Each row below holds a small network's activations on one record, seen along a few directions.
After each row come some of the record's fields: VIT, FAZUF, FUZIL, DUMID, VOP.
Not every record has every field; a missing one is left out.
Other fields move the rows too, some of them a lot.
In the rows, 500 means zero.
Random noise pushes rows far along 10 fixed directions. That doesn't count. These rows show it; they differ only by the noise:
[226 291 547 693 475 434 381 494 538 335 584 611 557 334 222 527 448 597
 710 569 316 457 497 521 309 396 514 357]
[548 436 625 423 455 486 391 565 643 820 619 624 347 453 536 711 534 446
 318 665 628 413 456 604 471 551 640 342]
[581 566 506 448 447 577 494 419 601 567 367 359 436 449 589 619 355 489
 481 428 489 369 508 277 493 416 307 583]
[237 341 641 548 343 482 564 427 523 485 483 422 396 318 697 337 440 620
 695 683 401 553 631 478 429 538 490 409]
[528 427 703 474 460 614 125 409 446 601 427 666 579 516 614 809 556 522
 534 538 623 383 429 620 237 381 626 424]
[533 709 529 386 435 565 354 414 566 602 375 465 504 672 530 367 513 445
 504 451 569 289 324 524 515 546 446 528]
[573 492 533 505 507 589 580 437 436 532 473 406 466 488 706 544 462 577
 552 426 594 609 540 484 524 571 542 542]
[325 493 476 551 469 467 514 561 455 458 531 520 500 514 446 330 577 387
 558 480 505 559 510 571 525 534 508 444]
[230 480 455 652 391 448 511 803 571 307 415 537 413 328 178 338 642 235
 426 345 416 490 559 424 472 415 442 532]
[498 479 494 506 538 478 456 631 640 655 679 490 379 511 434 745 482 361
 311 539 553 472 504 549 576 554 525 402]
[666 476 513 559 643 601 540 549 536 605 652 234 541 602 559 785 349 581
 535 492 572 623 411 641 579 701 711 492]
[665 541 467 547 511 601 577 470 661 475 385 284 436 380 431 703 273 608
 497 327 434 391 471 224 499 450 360 647]

[495 482 506 487 500 454 675 472 418 516 491 547 416 472 521 273 585 618
 522 493 528 587 449 487 572 599 546 518] -> <VIT:besi FAZUF:sasak FUZIL:gifi DUMID:vizu>
[411 343 551 541 465 557 446 487 364 599 523 452 708 484 485 513 435 485
 664 624 465 488 420 610 451 468 568 441] -> <VIT:besi FAZUF:sasak FUZIL:vunil DUMID:vizu>
[566 612 435 416 468 511 500 401 582 524 493 375 402 569 557 600 375 508
 384 454 505 316 522 365 607 487 281 569] -> <VIT:besi FAZUF:sasak FUZIL:guso DUMID:koze>
[719 699 657 365 517 576 347 460 656 659 374 445 478 675 617 541 560 535
 385 524 584 377 295 557 447 638 612 551] -> <VIT:besi FAZUF:gipal FUZIL:vunil VOP:tig>
[638 523 575 474 454 654 605 526 551 605 372 307 373 370 782 594 444 523
 428 384 568 518 548 342 585 567 509 648] -> <VIT:vek FAZUF:sasak FUZIL:gifi DUMID:koze>
[447 517 571 495 511 457 544 582 634 489 538 273 397 535 570 508 483 493
 480 630 384 552 514 504 543 641 497 494] -> <VIT:besi FAZUF:gipal FUZIL:gifi VOP:libe>
[370 530 416 580 507 534 570 462 466 402 712 483 400 597 593 400 540 563
 461 419 569 556 594 668 723 732 542 466] -> <VIT:vek FAZUF:sasak FUZIL:guso DUMID:vizu>
[492 470 421 520 504 472 641 558 314 519 496 462 684 529 527 209 516 458
 713 558 577 694 511 738 552 569 670 442] -> <VIT:besi FAZUF:gipal FUZIL:guso VOP:tig>
[479 651 374 478 556 458 532 382 539 385 589 530 465 641 475 254 482 527
 498 431 475 444 456 508 629 593 390 507] -> <VIT:besi FAZUF:gipal FUZIL:guso>
[483 452 472 506 496 418 638 429 526 467 562 586 357 321 638 502 437 602
 498 548 509 588 720 440 576 492 467 400] -> <VIT:vek FAZUF:sasak FUZIL:gifi VOP:tig>
[476 353 548 649 545 451 380 735 666 431 493 613 481 224 251 778 505 374
 416 476 460 531 577 485 328 311 597 402] -> <VIT:besi FAZUF:sasak FUZIL:befu VOP:tig>
[423 604 483 528 554 545 243 376 557 300 450 461 590 633 611 679 428 463
 558 397 457 442 588 470 413 368 337 499] -> <VIT:vek FAZUF:gipal FUZIL:vunil VOP:libe>
[586 553 465 543 549 449 463 582 480 381 508 474 502 555 329 591 495 548
 429 463 505 486 434 563 458 503 606 551] -> <VIT:besi FAZUF:gipal FUZIL:guso DUMID:koze>
[289 372 527 621 499 427 546 681 515 386 509 309 609 377 516 436 430 326
 666 626 383 736 649 617 458 484 577 384] -> <VIT:besi FAZUF:sasak FUZIL:vunil VOP:tig>
[583 520 376 482 593 539 547 320 383 424 527 385 635 647 534 524 333 609
 659 463 463 492 468 449 541 478 378 541] -> <VIT:besi FAZUF:gipal FUZIL:guso>
[496 534 539 583 567 602 310 453 584 323 549 237 629 660 510 749 269 647
 658 532 395 441 458 634 445 574 589 480] -> <VIT:vek FAZUF:gipal FUZIL:vunil>
[607 446 610 382 475 505 292 405 446 672 496 553 517 521 731 834 460 497
 439 668 589 463 593 584 389 362 547 391] -> <VIT:besi FAZUF:gipal FUZIL:befu DUMID:vizu>
[495 604 479 351 497 444 535 466 525 617 561 510 392 597 639 474 573 372
 339 580 550 483 549 431 614 553 321 484] -> <VIT:besi FAZUF:gipal FUZIL:gifi VOP:tig>
[563 423 447 517 503 504 654 524 396 455 412 555 502 415 361 402 525 575
 522 424 504 537 497 367 461 435 522 615] -> <VIT:besi FAZUF:gipal FUZIL:guso>
[478 574 511 536 478 540 360 561 630 504 433 398 574 568 344 533 477 405
 490 500 378 361 368 514 457 495 489 515] -> <VIT:vek FAZUF:gipal FUZIL:vunil DUMID:vizu>
[480 537 625 541 403 647 221 483 614 466 336 454 540 452 469 649 427 562
 570 435 443 206 432 538 336 410 558 567] -> <VIT:vek FAZUF:gipal FUZIL:guso DUMID:koze>
[664 585 431 447 573 486 589 541 503 607 416 357 620 569 373 406 417 462
 561 502 496 503 384 494 534 530 546 581] -> <VIT:besi FAZUF:gipal FUZIL:guso VOP:tig>
[482 425 574 541 455 465 527 666 513 472 504 640 339 375 474 581 667 450
 309 511 571 556 577 514 439 510 564 532] -> <VIT:besi FAZUF:gipal FUZIL:guso VOP:tig>
[564 626 653 281 423 421 489 511 638 824 529 785 214 553 648 314 797 468
 203 583 689 436 380 537 545 662 576 470] -> <VIT:besi FAZUF:gipal FUZIL:gifi VOP:libe>
[591 454 314 512 579 506 766 382 240 529 566 521 624 450 593 401 437 509
 652 389 598 735 599 495 651 478 492 499] -> <VIT:vek FAZUF:sasak FUZIL:gifi DUMID:koze>
[322 434 364 536 513 389 667 600 372 422 683 438 490 517 410 415 511 404
 483 547 423 618 628 507 660 526 411 459] -> <VIT:besi FAZUF:gipal FUZIL:gifi DUMID:koze>
[668 465 386 520 741 422 559 281 520 475 747 629 532 571 334 685 357 809
 527 475 463 468 416 450 514 553 453 446] -> <VIT:besi FAZUF:gipal FUZIL:guso VOP:tig>
[558 361 538 584 545 457 587 495 413 470 499 645 547 383 402 501 568 611
 555 489 473 654 473 495 369 449 626 474] -> <VIT:besi FAZUF:gipal FUZIL:vunil DUMID:vizu>
[310 537 590 557 506 564 469 267 572 272 592 309 382 585 667 470 423 807
 609 495 296 425 515 410 527 670 326 581] -> <VIT:besi FAZUF:gipal FUZIL:gifi DUMID:vizu>
[736 401 461 529 522 604 649 621 458 656 582 656 429 370 501 690 515 560
 332 396 709 592 569 542 586 539 737 516] -> <VIT:vek FAZUF:gipal FUZIL:vunil>
[441 564 475 552 561 487 391 706 341 344 488 463 609 644 493 548 693 184
 446 424 572 686 572 645 498 461 542 534] -> <VIT:besi FAZUF:gipal FUZIL:gifi VOP:tig>
[301 564 627 550 412 550 493 619 710 367 597 353 181 486 742 531 562 500
 327 508 504 479 636 560 671 757 546 515] -> <VIT:vek FAZUF:sasak FUZIL:gifi>
[654 495 360 574 618 504 612 362 407 441 432 615 723 438 285 352 459 595
 756 316 437 552 380 381 430 402 454 544] -> <VIT:vek FAZUF:gipal FUZIL:gifi VOP:tig>
[731 581 525 445 628 545 339 222 523 478 494 523 558 628 518 785 334 766
 500 435 503 381 384 436 420 453 440 521] -> <VIT:besi FAZUF:sasak FUZIL:vunil DUMID:vizu>
[275 529 567 665 488 660 372 561 566 215 489 165 547 559 538 486 427 568
 618 400 356 416 472 621 542 661 532 612] -> <VIT:besi FAZUF:sasak FUZIL:guso DUMID:vizu>
[569 391 412 552 583 432 532 555 410 574 567 718 526 423 372 624 537 399
 448 437 572 573 549 455 493 386 495 448] -> <VIT:vek FAZUF:sasak FUZIL:guso VOP:libe>

Which values does each new row have?
[659 399 583 415 397 417 559 582 503 826 445 586 485 360 462 527 470 464
 460 749 575 536 471 544 388 406 704 395] -> <VIT:vek FAZUF:gipal FUZIL:vunil DUMID:vizu>
[654 541 358 472 492 423 759 553 503 562 531 679 293 387 465 357 546 480
 316 389 623 588 625 397 638 508 511 524] -> <VIT:vek FAZUF:gipal FUZIL:guso>
[610 708 472 408 470 490 381 474 645 484 480 559 367 622 419 615 462 552
 270 422 506 205 438 453 578 480 396 532] -> <VIT:besi FAZUF:gipal FUZIL:vunil DUMID:koze>
[498 440 707 512 312 621 508 563 549 545 260 366 504 373 507 348 431 686
 675 595 478 418 377 562 371 583 767 576] -> <VIT:vek FAZUF:sasak FUZIL:vunil>
[430 467 505 478 438 489 708 357 555 477 411 433 367 312 797 340 442 525
 546 480 402 574 697 215 522 470 209 573] -> <VIT:besi FAZUF:gipal FUZIL:guso VOP:tig>
[360 529 344 574 535 482 711 502 516 235 602 259 349 529 530 472 377 479
 446 356 400 589 708 326 721 562 224 630] -> <VIT:besi FAZUF:sasak FUZIL:guso>
[242 488 555 522 362 520 379 616 374 373 529 314 541 639 673 533 471 354
 560 688 493 501 670 698 558 522 538 466] -> <VIT:vek FAZUF:gipal FUZIL:vunil>
[600 542 449 646 655 597 676 493 526 352 637 422 504 594 391 452 511 725
 547 235 467 605 363 587 617 772 634 613] -> <VIT:besi FAZUF:gipal FUZIL:vunil DUMID:vizu>
[540 713 546 408 417 588 421 269 607 467 431 457 359 580 663 461 444 669
 437 459 458 264 450 341 535 553 294 603] -> <VIT:vek FAZUF:gipal FUZIL:gifi DUMID:vizu>
[416 454 540 622 538 601 392 463 382 263 467 361 592 547 657 654 470 510
 636 460 459 598 597 540 412 465 535 573] -> <VIT:vek FAZUF:gipal FUZIL:guso>
[394 404 558 590 431 529 656 467 405 337 487 251 597 510 548 217 376 741
 824 630 384 630 461 606 470 674 669 498] -> <VIT:besi FAZUF:gipal FUZIL:vunil>
[608 548 514 453 542 607 432 397 463 477 476 572 442 542 648 681 544 575
 418 299 597 479 511 405 454 450 402 603] -> <VIT:besi FAZUF:gipal FUZIL:gifi DUMID:vizu>
[497 451 602 608 458 592 463 594 369 368 398 506 487 390 628 541 601 537
 526 385 579 657 577 589 366 530 723 591] -> <VIT:vek FAZUF:gipal FUZIL:guso DUMID:koze>
[548 680 593 437 469 600 329 473 498 442 262 408 546 630 632 404 607 407
 483 370 552 418 413 480 439 545 461 652] -> <VIT:besi FAZUF:sasak FUZIL:guso VOP:tig>
[524 558 456 562 619 483 543 517 666 409 564 402 443 563 353 490 441 634
 468 388 406 438 383 427 562 624 469 597] -> <VIT:besi FAZUF:gipal FUZIL:guso VOP:libe>
[541 397 506 460 487 472 471 455 508 625 427 550 592 363 508 618 431 365
 567 582 480 484 527 388 400 287 375 432] -> <VIT:besi FAZUF:sasak FUZIL:gifi VOP:tig>
[623 496 634 496 425 666 399 537 705 590 340 312 496 365 512 690 361 639
 517 459 449 311 347 427 401 477 590 630] -> <VIT:besi FAZUF:gipal FUZIL:gifi DUMID:koze>
[288 300 440 658 629 478 403 532 363 324 663 392 727 515 536 793 330 359
 717 600 367 731 719 624 427 320 487 356] -> <VIT:vek FAZUF:gipal FUZIL:vunil>
